A small network was trained on invented records. Each row is its activation on one of them, seen along a few directions.
Here are examples, each followed by its value of one field, M.
The largest differences between rows may come from other fields.
-1.478  1.724  1.362  1.080 -2.097  2.752  3.990  0.104 -1.017 -0.286 -0.893 -2.184  1.970  0.591  0.714  0.767 -0.046 -1.116 -0.899 -0.446  0.438 -0.177 -0.405
m10
-2.032 -0.613  2.184  3.806 -2.416 -0.270  4.756 -0.200 -1.250 -0.595 -0.643 -2.199  2.023 -0.296  1.369 -0.374 -0.883 -2.367 -1.363 -0.434  0.139 -1.336 -0.155
m2
-0.214 -0.574  0.948  0.218 -1.114 -0.254 -0.555 -0.293 -1.218 -0.499 -1.112 -0.874 -0.523 -0.538  0.531 -0.234  0.120 -0.815 -0.883 -0.377 -0.390 -1.154  0.717
m3
-1.268 -0.644  1.834  3.703 -2.199  0.623  1.527  1.681 -2.181  0.159 -1.582 -2.562  0.643 -0.727  1.665 -0.468  0.468 -2.037  2.331 -0.189 -0.260 -2.318  1.138
m8
 1.749  1.881 -1.746 -1.092  2.073  0.051 -2.595 -0.298  1.614  0.873  0.669  1.200 -1.084  0.142 -0.862  1.239  0.056 -0.287  3.307  1.377  0.124  0.665 -0.477
m1
-0.387  1.838  0.398 -0.211 -0.616  2.607 -1.088 -0.024  0.451  0.162 -0.966 -0.770 -0.481 -0.535 -0.364  0.661 -0.546 -0.526 -0.440 -0.392  0.446  1.263 -0.103
m10
 2.751  2.206 -2.088 -2.104  2.843  0.014 -3.926 -0.299  2.467  1.178  0.976  2.391 -1.758 -0.324 -1.216  1.012  0.771  0.197  3.278  1.416 -0.326  1.562 -0.041
m1
-2.139 -0.867  0.700  2.429 -2.747 -0.330  5.304  1.129 -2.765 -0.737 -0.664 -1.538  1.714 -0.544  1.049 -0.551 -0.680 -1.755 -1.109 -0.582 -0.247 -3.004  0.679
m9
 4.362 -0.551 -3.165 -5.482  5.785 -0.270 -7.754 -0.063  4.833 -0.469  1.996  4.333 -4.189  1.392 -3.100 -0.143  1.633  3.112 -0.338 -0.491 -0.734  6.282 -0.824
m6
-0.551 -0.834  0.778 -0.655 -0.768 -0.222 -1.353 -0.263 -0.185 -0.585 -1.133 -0.793 -0.034 -0.113 -0.118 -0.435 -0.562  1.481 -0.813 -0.431  0.854 -0.267  0.169
m4
 2.763 -0.708 -2.357 -3.477  3.763 -0.279 -4.511 -0.226  2.287 -0.047  1.634  2.855 -2.749 -0.091 -2.181 -0.283 -0.035  3.109 -0.614 -0.272 -0.457  2.181 -0.423
m5
-1.324 -0.583  1.502  0.930 -1.620 -0.257  2.689 -0.281 -1.178 -0.512  0.199 -0.246  1.281  0.553  0.496 -0.271  0.283 -0.994 -0.993 -0.389 -0.489 -1.692  0.740
m3
 2.012 -0.552 -2.018 -1.102  3.333 -0.256 -4.355 -0.296  2.179 -0.400  1.180  2.061 -2.212  0.559 -0.654 -0.142  1.605  0.058 -0.789 -0.353 -0.215  3.392 -0.363
m2
-1.612 -0.704  1.261  4.348 -2.676  0.597  2.324  1.745 -2.568 -0.033 -2.026 -2.768  1.141 -0.688  2.378 -0.501 -0.103 -2.280  2.047 -0.129  0.225 -2.789  1.749
m8
 2.657 -0.790 -2.132 -4.383  3.892 -0.345 -6.980 -0.303  3.686 -0.416  2.103  3.752 -2.864  0.687 -2.684 -0.259 -0.027  3.734 -0.363 -0.358 -0.390  3.376 -0.386
m4
-2.025 -0.535  0.967  1.770 -2.203 -0.286  4.550 -0.059 -1.615 -0.605 -1.713 -2.824  2.778 -0.229  1.336 -0.280 -0.881 -1.369 -1.162 -0.673 -0.168 -2.212 -0.278
m6
 2.930 -0.749 -2.691 -4.547  4.042 -0.269 -6.534 -0.226  3.315 -0.253  1.603  4.069 -3.484 -0.086 -2.776 -0.251  0.137  3.455 -0.537 -0.227 -0.067  4.997 -0.404
m5
 3.276  1.861 -2.477 -4.567  5.121 -0.257 -7.089  0.036  3.854  2.423  2.768  4.330 -3.913 -0.150 -3.028  0.587  0.083  2.467  2.843  1.905 -0.802  5.486 -0.407
m7
-1.526  1.634  1.236  1.193 -1.922 -0.128  4.255 -0.183 -1.694  2.647 -0.067 -1.262  2.641 -0.475  0.613  0.628 -0.027 -0.756  2.375  1.787 -0.125 -1.291  0.211
m7
-2.705 -0.865  3.159  3.130 -3.682 -0.279  6.837  1.296 -3.604 -0.670 -1.471 -3.728  3.920 -0.456  1.973 -0.591 -0.042 -2.444 -1.331 -0.556  0.208 -3.709  0.378
m9

Which value of M does each new row have?
 3.407 -0.514 -1.963 -4.387  4.868 -0.242 -7.641 -0.221  3.690 -0.293  2.730  4.633 -3.817  0.007 -2.983  0.010  0.321  2.237 -0.296 -0.256 -0.912  5.467  0.175
m3
 3.402  2.022 -2.115 -4.147  4.289 -0.351 -6.419 -0.146  3.230  2.364  2.403  4.190 -3.336 -0.226 -2.686  0.527  0.752  2.022  2.754  2.143 -0.859  3.335  0.302
m7
-0.152  1.681  0.239 -0.489 -0.556  2.339 -1.342 -0.130  0.252  0.205 -1.006 -0.426 -0.309 -0.547  0.093  0.651  0.228 -0.541 -0.489 -0.407 -0.033  1.966  0.619
m10
-2.170  1.794  2.505  2.222 -2.808 -0.329  6.262 -0.190 -2.517  2.804 -0.511 -2.914  3.206 -0.617  1.184  0.947 -0.830 -1.578  1.984  2.171  0.359 -2.653 -0.300
m7
 1.363  1.427 -1.817 -1.947  1.761  2.135 -3.308 -0.089  1.706 -0.397  0.598  1.480 -0.844 -0.109 -1.206  0.813 -0.230  0.498 -0.377 -0.131  0.486  0.839 -0.285
m10
-0.912 -0.586  1.611  1.240 -1.828 -0.252  0.843 -0.264 -1.839 -0.548 -1.636 -1.773  0.426 -0.691  1.499 -0.276 -0.305 -1.302 -0.987 -0.401 -0.376 -1.716  1.533
m3
-2.247  1.218  1.270  2.413 -2.854 -0.219  6.192 -0.198 -2.820  2.869 -1.150 -3.034  3.477 -0.580  1.267  0.780 -0.843 -1.224  1.941  1.728  0.157 -2.614 -0.233
m7
-1.651 -0.754  1.565  4.242 -2.377  0.611  2.017  2.215 -2.154 -0.055 -1.597 -2.192  0.590 -0.746  1.502 -0.457 -0.687 -2.101  2.403 -0.035  0.543 -1.752  0.840
m8
-0.182 -0.838  0.788 -0.707 -0.724 -0.272 -1.329 -0.291 -0.364 -0.630 -1.084 -0.613 -0.428 -0.470  0.125 -0.437 -0.121  1.208 -0.808 -0.459 -0.399 -0.152  0.861
m4
-1.933 -0.861  1.728  2.396 -2.650 -0.275  2.612  0.936 -2.945 -0.645 -2.207 -3.172  1.311 -0.785  1.339 -0.548 -0.781 -2.132 -1.214 -0.616  0.266 -2.790  0.971
m9
-1.654  1.315  1.035  1.457 -2.351 -0.107  4.587 -0.229 -1.834  2.374 -0.408 -1.461  2.363 -0.466  0.777  0.805 -0.752 -0.685  1.877  2.014  1.043 -2.210 -0.054
m7
 2.632 -0.802 -2.392 -3.571  2.954 -0.330 -5.444 -0.266  2.467 -0.455  1.168  2.787 -2.408  0.456 -2.142 -0.301  0.555  3.626 -0.459 -0.395 -0.497  2.243 -0.197
m4
-2.111 -0.600  1.311  2.540 -2.632 -0.226  2.742 -0.273 -3.011 -0.567 -2.246 -3.273  1.272  0.665  1.914 -0.356 -0.873 -2.353 -1.120 -0.468  1.295 -2.908  0.126
m3
 2.570 -0.539 -1.972 -2.716  3.589 -0.249 -4.721 -0.299  1.274 -0.368  1.233  1.917 -2.155  0.563 -1.753 -0.093  0.766  1.105 -0.536 -0.306 -0.770  1.567 -0.186
m3
-0.219 -0.825  0.636 -1.169 -0.352 -0.215 -1.635 -0.266 -0.010 -0.582 -1.030 -0.791 -0.264 -0.355 -0.133 -0.415 -0.490  1.561 -0.743 -0.420  0.740  2.900 -0.047
m4
-0.869  2.088  0.994 -0.110 -0.727 -0.292  2.102 -0.137 -0.448  2.317  0.880  0.547  0.569 -0.124 -0.080  0.794  0.857 -0.146  2.278  2.465 -0.246 -0.768  0.319
m7
 3.262 -0.790 -2.135 -4.199  4.877 -0.381 -6.930  0.936  2.858 -0.481  2.643  3.798 -3.770 -0.013 -2.864 -0.234  1.201  1.607 -0.435 -0.517 -0.954  5.863 -0.100
m9
-2.838 -0.883  2.595  3.543 -3.831 -0.292  7.615  1.065 -3.690 -0.606 -1.385 -3.577  3.169 -0.794  1.855 -0.608 -0.999 -2.482 -1.197 -0.553  0.840 -4.056  0.346
m9
 2.797 -0.565 -1.739 -0.666  3.873 -0.278 -4.146 -0.270  1.851 -0.446  1.644  1.792 -2.024  0.333 -1.116 -0.154  0.988 -0.057 -0.826 -0.353 -0.755  1.435 -0.283
m2
 1.694  1.873 -1.716 -1.037  2.336  0.110 -2.886 -0.296  1.724  0.768  0.623  1.186 -0.827  0.244 -0.933  1.071 -0.007 -0.297  3.333  1.042 -0.055  0.762 -0.471
m1
